These are the activations of a small neural network, seen along a few directions. Each row is one input.
Each table varies a few parts of the input and shows all the possible inputs, shuffled.
Descriptions start from the smaller parts, as in this example, which fits no table here: line(4) and (point or (values(2) and ring(5)) or ring(11)).
Shared parts are said once, and a part with two or three values counts as separate values.
(in the rows, 128 means zero)

Table:
r1: [ 61  98 164 174 165  96  98  88  52 134 110  91 143 168  97  28  92  65
  99]
r2: [219 133  88  41  73 186 174 133 193 133 181 174 151 131 129 240 185 153
 135]
r3: [153 169 117 120  97 144 140 153 225  96 134 143 141 118 172 174 208 203
 185]
r4: [ 90  89 110 130 150  96  98  87  13 165 125 121 133 115 121  73  54  44
  65]
r5: [ 48 155 119 167 201  91 110 122  52 143  67  83  71 136 140  44  59 147
 104]
r6: [ 51  98 141 218 175 116 107 143  66 148  84  69  94 133 113  13  51 117
 126]
r7: [193 165 142  90 103 123 150 164 223 101 127 169 106 108 137 246 182 183
 154]
r8: [ 90 158 147 135 212  73 119 133  47 143  62 112  35 123 106 112  34 131
  74]
r9: [118 119  95  85 181 132 141  98  21 181 118 118  80 144  96 107  36 106
  59]
r10: [167 113 164 122  59 150 128 120 224  87 177 149 211 151 129 156 238 120
 186]
r11: [153 127 140 171  75 176 139 176 238  89 154 129 167 112 144 139 198 172
 202]
r12: [192 113 108  82  45 153 133 120 182 114 195 176 205  99 152 204 200  95
 147]
Changing only one part turns r11 into r12. The same change can be made to r6. Which row results?
Answer: r4
What do these inputs look like to the network?
Answer: values(2) and ring(6)
Change only the values(2) part in r5. List by row number the other rows that result.
Answer: r3

Table:
r13: [117 140 144 130 116 121 116 106 141 104 142 129 168 141 137 112 169 115
 140]
r14: [124 158 142 122 139 109 126 126 161 111 109 130 116 141 142 140 162 169
 147]
r15: [151 150 102  82 129 124 142 124 136 137 124 146 109 128 142 181 138 153
 114]
r16: [130 142  97 126 125 152 145 145 156 135 125 119 115 129 149 134 139 180
 152]
r17: [156 100 129 108 105 119 128 121 131 142 141 147 137 122 121 168 133 102
 120]
r18: [124 109 165 150 113 105 114 127 158 113 122 126 145 140 121 130 158 114
 145]
r19: [ 55 128 118 176 181  71  89 123  28 148  78 100  86  93 146  54  38  96
  87]
r20: [148 129 108  84 107 136 129 103 114 131 158 149 160 125 137 149 144 102
 114]
r21: [ 79 112 140 137 201 120 130  98  27 164  96  87  81 181  75  49  42 104
  76]
r22: [145 129 126 146 116 164 143 163 156 120 139 125 122 110 122 132 121 147
 147]
r23: [127 120 100 132 105 166 132 123 136 128 158 124 166 126 144 102 148 129
 144]
r24: [166 137 132 101 123 134 140 141 136 123 141 153 117 106 114 180 119 122
 113]
r25: [134  90 121 154 102 149 131 144 153 137 138 121 143 125 127 120 137 128
 150]
r26: [136 148 168 145 130 120 127 147 159  96 123 134 124 125 116 142 145 132
 143]
What do these inputs look like to the network?
Answer: values(2) or (values(3) and line(4))
Change only the values(3) part in r13. List by row number the other rows that result.
Answer: r20, r23
Change only the values(3) part in r26. List by row number the other rows that result.
Answer: r22, r24

Table:
r27: [128 127 118 120 137 146 137 124 112 137 133 123 125 139 118 115 115 129
 120]
r28: [126 116 112 133 125 135 127 128 112 139 134 127 131 116 129 122 112 115
 116]
r29: [125 138 134 122 146 110 123 125 118 129 113 132 108 125 127 134 117 135
 116]
r30: [115 114 138 143 126 126 119 122 123 128 128 119 139 137 125 100 129 118
 136]
r31: [113 117 133 152 125 123 117 130 125 123 126 123 140 122 131 106 129 114
 129]
r32: [128 112 116 123 127 138 131 121 108 144 136 124 131 131 123 116 113 118
 123]
r33: [125 132 113 127 140 133 131 134 119 138 120 125 109 119 132 123 109 145
 123]
r34: [126 121 133 128 130 112 120 120 111 130 127 134 130 122 124 132 119 104
 109]
r35: [114 129 140 141 136 132 127 123 127 122 127 115 134 143 119 102 130 129
 133]
r36: [127 133 139 115 142 123 129 115 112 128 126 130 123 144 113 126 122 119
 113]
r37: [199 125 143 111  68 166 153 162 235 101 166 161 157 118 124 212 200 154
 175]
r38: [113 132 135 151 130 117 118 137 125 121 119 121 126 116 137 112 122 124
 137]
r39: [176 150 108  85  69 152 140 127 211 103 169 163 180 120 166 196 221 157
 168]
r40: [123 136 134 119 144 114 130 122 115 131 113 125 111 142 120 134 120 128
 114]
r41: [112 134 135 149 141 119 121 134 132 124 114 120 118 125 134 109 126 144
 137]
r42: [109 132 135 145 138 124 128 130 130 126 115 112 121 142 127 109 128 138
 135]
r43: [126 130 113 129 129 130 128 136 112 136 126 126 118 110 136 127 105 126
 123]
r44: [125 135 134 124 135 107 121 128 111 127 119 133 117 115 130 137 112 115
 117]
r45: [123 130 113 124 139 137 138 131 115 140 121 119 112 137 126 123 112 139
 121]
r46: [127 118 137 118 133 115 123 112 108 135 129 130 130 136 117 126 120 107
 117]
What do these inputs look like to the network?
Answer: values(2) or (values(3) and ring(6))
